These are the activations of a small neural network, seen along a few directions. Each row is one input.
Each table varies a few parts of the input and shows all the possible inputs, shuffled.
Descriptions start from the smaller parts, as in this example, which fits no table here: one of 4 places along a line, together with either a single point or one of 9 places around a ring or (one of 2 separate values, together with one of 8 places around a ring).
Shared parts are said once, and a part with two or three values counts as separate values.
In the rows, zero is written as 128.

Other details of the inputs vary at random and push rows far along two fixed directions, the same in every table; ignore that.

Rows:
r1: [ 61 181 102 167 122 171  97  60 137 154  98 135  87]
r2: [122 101 125 127  86 101 116 125 150  73 119  89 170]
r3: [113 136 127 145  50 132  99  81 158  38  86  66 141]
r4: [ 59 199 110 167 138 169 139  69 131 201  90 154  65]
r5: [ 87 185 107 178 116 169  94  53 161 151 108 155  62]
r6: [137 104 137 107 116 101 157 157 122 110 122 102 160]
r7: [ 94 187 124 161 127 177 124  76 124 157  93 140  53]
r8: [139 103 124 111 148 108 120 157 121 127 153 125 172]
r9: [ 54 195 110 171 117 168 137  59 138 179  79 140  63]
r10: [ 89 182 122 157 138 173 129  84 116 166  99 142  60]
r11: [136 119 141 112 126 116 153 150 108 108 123  94 160]
r12: [ 65 192 104 167 143 180  97  64 125 170 107 143  85]
r13: [136 104 126 114 130 113 115 147 121 103 142 110 167]
r14: [125 107 128 133  72 102 113 113 159  58 112  83 164]
r15: [137 106 135 118 116  99 156 151 134 118 124 117 144]
r16: [146  97 122 108 161  99 124 168 123 148 165 144 170]
r17: [114 119 130 126  87 120 113 117 125  56 110  60 186]
r18: [174 121 120 113 223 136 108 176 106 210 197 219  91]
r19: [164 100 140 101 157 107 152 179 109 140 150 141 135]
r20: [164  99 127 111 155 108 114 165 129 132 166 154 139]
r21: [121 112 138 114  89 101 157 137 129  84 101  72 177]
r22: [106 188 125 162 120 177 120  74 130 150  92 141  50]
r23: [146 104 140 121 100  96 154 147 143  96 119 106 145]
r24: [147  78 143 104 134 128 129 139 128 149 178 166 190]
r25: [ 91 139 131 142  57 126 142  89 145  70  68  65 134]
r26: [105  98 158 121  36 131 163  92 149  74  98  78 198]
r27: [ 65 199 115 163 134 178 135  67 120 177  87 135  71]
r28: [153 121 115 117 214 132 111 167 111 212 187 212  97]
r29: [123 113 131 126  85 120 109 120 130  55 112  72 165]
r30: [176 104 140 115 146 100 153 169 138 140 154 154 124]
r31: [112 134 127 140  69 135 100  92 141  52  94  72 142]
r32: [155 130 118 115 235 144 112 174  89 221 197 212  99]
r33: [151 110 142 123  85 105 146 135 146  73 109  93 141]
r34: [175  98 142 102 148 105 149 179 116 127 148 138 134]
r35: [150  85 125 106 142  92 123 169 129 123 160 131 176]
r36: [146 108 142 107 128 111 152 160 107 106 130 100 156]
r37: [171  98 140 105 151 102 152 177 123 138 151 147 131]
r38: [166 110 144 115 111 111 142 150 132  96 125 113 132]
r39: [177  99 131 112 148 108 113 163 136 121 167 152 139]
r40: [104 186 112 164 131 181  87  70 134 149 113 153  60]
r41: [163 120 118 112 228 136 111 177 100 216 197 217  96]
r42: [157 103 138 100 160 107 156 179 105 146 151 137 145]
Each input here is: one of 2 separate values, together with either a single point or (one of 4 places along a line, together with one of 5 places along a line).
- Changing only the choice among 2 separate values turns r3 into r38. The same change can be made to r17. Which row results? => r11
- Changing only the choice among 2 separate values turns r31 into r7. The same change can be made to r5. Which row results? => r30
- Which other rows does r34 become when the place on the line of 4 takes its other values? List them by row number. => r7, r23, r37
- Which other rows does r11 become when the place on the line of 4 takes its other values? List them by row number. => r4, r21, r27

Rows:
r43: [103 158 101 158 109 137  56  84 156  83 125 100 142]
r44: [184  54 120  87 167  92  71 200 112  89 194 136 183]
r45: [174  68 151  89 130 101 150 177 121 117 169 133 197]
r46: [187  66 142  88 138  85 140 200 120 107 156 138 142]
r47: [ 83 164 113 153 115 138 127  88 145 146 100 119 123]
r48: [100 131 139 131  73 143 136  91 135  90  98  85 165]
r49: [115 130 115 121 195 146 126 146 103 219 155 200  85]
r50: [199  83 160  87 135  94 160 197 101  82 154  96 184]
r51: [ 81 160 116 150 100 130 132  89 141 119  91  89 141]
r52: [108 134 128 132  81 127 129 114 126  75  80  77 114]
r53: [199  86 155  91 138 103 150 185 115 107 158 127 163]
r54: [189  57 143  92 133  82 138 197 129 103 162 142 143]
r55: [119 157 114 135 206 134 139 145 107 216 158 174 107]
r56: [ 84 112 123 137  78 129 120  94 147 101  99 113 130]
r57: [ 78 156 113 164  90 137 120  70 166 133  99 125 120]
r58: [ 76 127 123 131  76 128 128  98 126  84  79  71 145]
r59: [111 170 122 152 118 129 137 107 133 108  95  92 110]
r60: [ 99 138 139 130  94 144 143 102 117  99 103  79 163]
r61: [130 144 144 132  88 141 139 106 127  84  96  85 133]
r62: [140 160 115 152 176 139 126 122 147 198 151 199  60]
r63: [179  72 145  87 134  79 150 207 100  79 142  93 165]
r64: [102 154 120 145 113 148 121 102 127 129  94 126  72]
r65: [ 70 136 117 144  87 144 119  81 138 117  89 115 112]
r66: [128 141 127 135 188 168 130 120 121 233 176 227  88]
r67: [101 168 106 153 182 151 124 108 136 229 146 199  82]
r68: [109 175 114 161 123 143 124  88 156 145 105 139  78]
r69: [194  83 141  95 126  66 151 196 137  81 148  99 182]
r70: [128 146 141 142  88 150 130  91 142 102 102 113 112]
r71: [145  81 135  90 157  95 147 190  94 128 153 119 167]
r72: [ 95 136 139 131  76 144 139  92 128  88  94  75 167]
r73: [148 158 108 139 224 184  61 120 107 216 200 226  86]
r74: [168 139 137 131 186 156 132 137 123 208 174 220  66]
r75: [ 98 182 117 161 103 139 130  84 145 110  81  93  96]
- Changing only one part turns r51 into r72. The same change can be made to r69. Which row results? => r53
- Describe the family of inputs behind these rows. => one of 3 separate values, together with either a single point or (one of 2 separate values, together with one of 5 places along a line)
- Which other rows does r75 become when the choice among 2 separate values takes its other values? List them by row number. => r51
